A small network was shown many inputs. Here are its activations along a few directions, one row for each input.
In each table, some parts of the input vary, and every possible input appears once, in random order.
Descriptions start from the smaller parts, as in this example, which fits no table here: one of 8 places around a ring, together with either a single point or one of 11 places around a ring or (one of 3 separate values, together with one of 4 places along a line).
Shared parts are said once, and a part with two or three values counts as separate values.

Other details of the inputs shift rows strongly along two fixed directions, in all tables alike. That doesn't count.

A family of inputs:
r1: [-18  18  13  -5 -27  -9 -10  -4  24   7   6  20]
r2: [ -3 -11  15   0   4  15   3 -19 -11 -30   9  -6]
r3: [  2  -7 -32  -9 -10   6   9  19  12  13 -15  21]
r4: [ -3  11   2 -14  -8  -6 -16   1  10 -16   4 -24]
r5: [ 17 -32  11  14   4   1  42  14 -27   8  -6  19]
r6: [ -3 -10 -13  -4  -3  -2 -13   4  23  -6   5   1]
r7: [  6   1  10  22  13 -10  -1  -5  -9  13   5  -4]
r8: [  7   6 -29  -6   0 -15   0  13   0  34 -26   1]
r9: [ -5  11 -17 -12   1  12  -6  -4   2  -1  -6   2]
r10: [  3  -5 -21   1 -11 -11  -1  26  26  12   0   9]
r11: [  4  11  21   7   4   8  10  -7 -17 -15   5  -9]
r12: [ -6   7   0 -21  -4  -3 -20 -11   4 -25  -1 -27]
r13: [-13  25   7  -6   1  14 -15  -6   8 -18  14 -14]
r14: [  0   3 -28 -13   0   8   4  13   5  19 -14  15]
r15: [-12  11   1  -7  13   2 -31 -20   8  -4   8 -22]
r16: [  0   6 -22  -2  -9   4   6  32  15  22  -3  19]
r17: [  1  -3  23   8 -23 -18  22   5  -3  22  -5  30]
r18: [ -3  10 -12 -18  -8   8  -2   6   1  -7 -10  -5]
r19: [ -9  20   3 -22   1  12 -10 -11  -4 -21  -2 -20]
r20: [-15  -6  37  -5 -10  -4  -3 -36  -7 -14   8  12]
r21: [ 17 -36  11  24  10 -14  29  24 -13  26   9  21]
r22: [  5 -25   4  13   5  -4   3  -1   4  -6  11   7]
r23: [ -2  -5 -17 -15  -1  -4 -15  -1  10  -3  -4  -5]
r24: [  2  19  -8   0  -1 -11 -11   0   1  12  -9 -17]
r25: [-12  15  -1  -3  11   1 -33 -23   8  -7   7 -22]
r26: [  6 -12  -7  12  10   7  18  12  -6  21   0  26]
r27: [ 17 -26   6  21  16   4  35   2 -31  17  -5  27]
r28: [ 11 -18  31  12   8   4  29   7 -29  -2   9   3]
r29: [  0  -9 -23  -5  -1  -5 -10  14  20  13  -1  10]
r30: [  3  16 -15  -1   1 -10 -12  -9  -4   8 -18 -14]
r31: [  7 -12 -32  -3 -10  -9  -1  11  16   8 -12  12]
r32: [-13  20   0  -7   5  18 -21 -17   9 -21   9  -8]
r33: [  6 -10  43  15  21  -8   7 -19 -33  -5  12 -25]
r34: [ -4   8   6 -11 -11  -5 -15  -4  13 -27   7 -26]
r35: [ -5  26   2 -11  -5  10  -7  -2   2 -15   1 -16]
r36: [ -7   9  -6  -4 -10  10  -3  14  18  -7   7   2]
r37: [-14   5   2 -11  -2  18 -17  -9  16 -27  13  -8]
r38: [ 9 -1 -2 19  5  3 21 18 -6 20  1 22]
r39: [ -8  -9  21  -1  12  17  -4 -12  -7 -20  19  -4]
r40: [-11   1  -6  -2 -23 -10  -2   4  24  28  -6  42]
r41: [  4   6 -32  10   5  -9 -10   8  13  34 -14  13]
r42: [  2  14 -14  -5   2 -10 -11  -7  -4  10 -16 -16]
r43: [-16  15   2 -15   7  19 -20 -12   9 -17  12 -10]
r44: [  4  14 -18  -8  -7   2  11  25   4  20 -12   8]
r45: [  4   8 -28   1   4  -8 -12  -4   3  22 -19   2]
r46: [  4   3 -31  -1   4 -10  -8   2   3  29 -19   5]
r47: [  6 -31  23  22  12  11  23  -3 -17  -9  16  16]
r48: [ -1 -10  23  12   2  -4  -4  -8   3 -26  22 -13]
r49: [ -6   3 -15 -17  -3  12  -7   2   4  -4  -5   2]
r50: [  6 -14  42  16   4   8  22 -10 -26 -29  17 -10]
r51: [ 17 -28  27  22   3 -12  25   2 -19  -9   9  -2]
r52: [-14  23   8 -12   2  14 -16  -4  10 -17  15 -15]
r53: [  3  -1 -16  -8 -12  -9  -5   2  10 -12 -10  -9]
r54: [ -3   5  24  14  16  -5 -11 -18 -10  -4  16 -20]
r55: [  2 -22  45  11  -9 -14  28 -18 -27   6  -1  25]
r56: [  0 -16  42  21   9  11  16 -10 -18 -27  27  -4]
r57: [ 14 -34 -16   7   1 -11  18  15  -1  17  -8  20]
r58: [ -3   5 -16  -9   9  -5 -17  -9   1  13 -10 -10]
r59: [ 12 -22  20  27  22 -13  19   6 -22  30   8   7]
r60: [ 10  16 -21   8  -4 -15  -1  12   3  28 -19  -1]
r61: [  0  20 -14 -10  -5   7  -1  -1  -1  -6 -14  -4]
r62: [  6   6 -23  -5 -18   1  14  31  13  14 -13  13]
r63: [ -9  24   0 -18  -2  12 -12 -14  -3 -24  -3 -20]
r64: [  2 -16  19  -3   2  -5   1 -14  -9 -28   6 -20]
r65: [ -1   9 -14 -11 -14   7   1   4   5 -14 -10  -3]
Each input here is: one of 5 places around a ring, together with either a single point or (one of 2 separate values, together with one of 6 places along a line).
Question: The inputs of r21 and r29 match in every part but the place on the ring of 5. If r38 is changed in the same way as r21 into r29, which row does it become?
Answer: r32
Question: The inputs of r31 and r53 match in every part but the place on the ring of 5. If r46 is changed in the same way as r31 into r53, which row does it become?
Answer: r42
Question: Which other rows does r22 become when the choice among 2 separate values takes its other values? List them by row number.
Answer: r47
Question: Which other rows does r19 become when the place on the ring of 5 takes its other values? List them by row number.
Answer: r14, r43, r44, r52
Question: List by row number the other rows that have the place on the ring of 5 in common with r51.
Answer: r4, r11, r17, r24, r28, r33, r34, r35, r44, r50, r60, r62
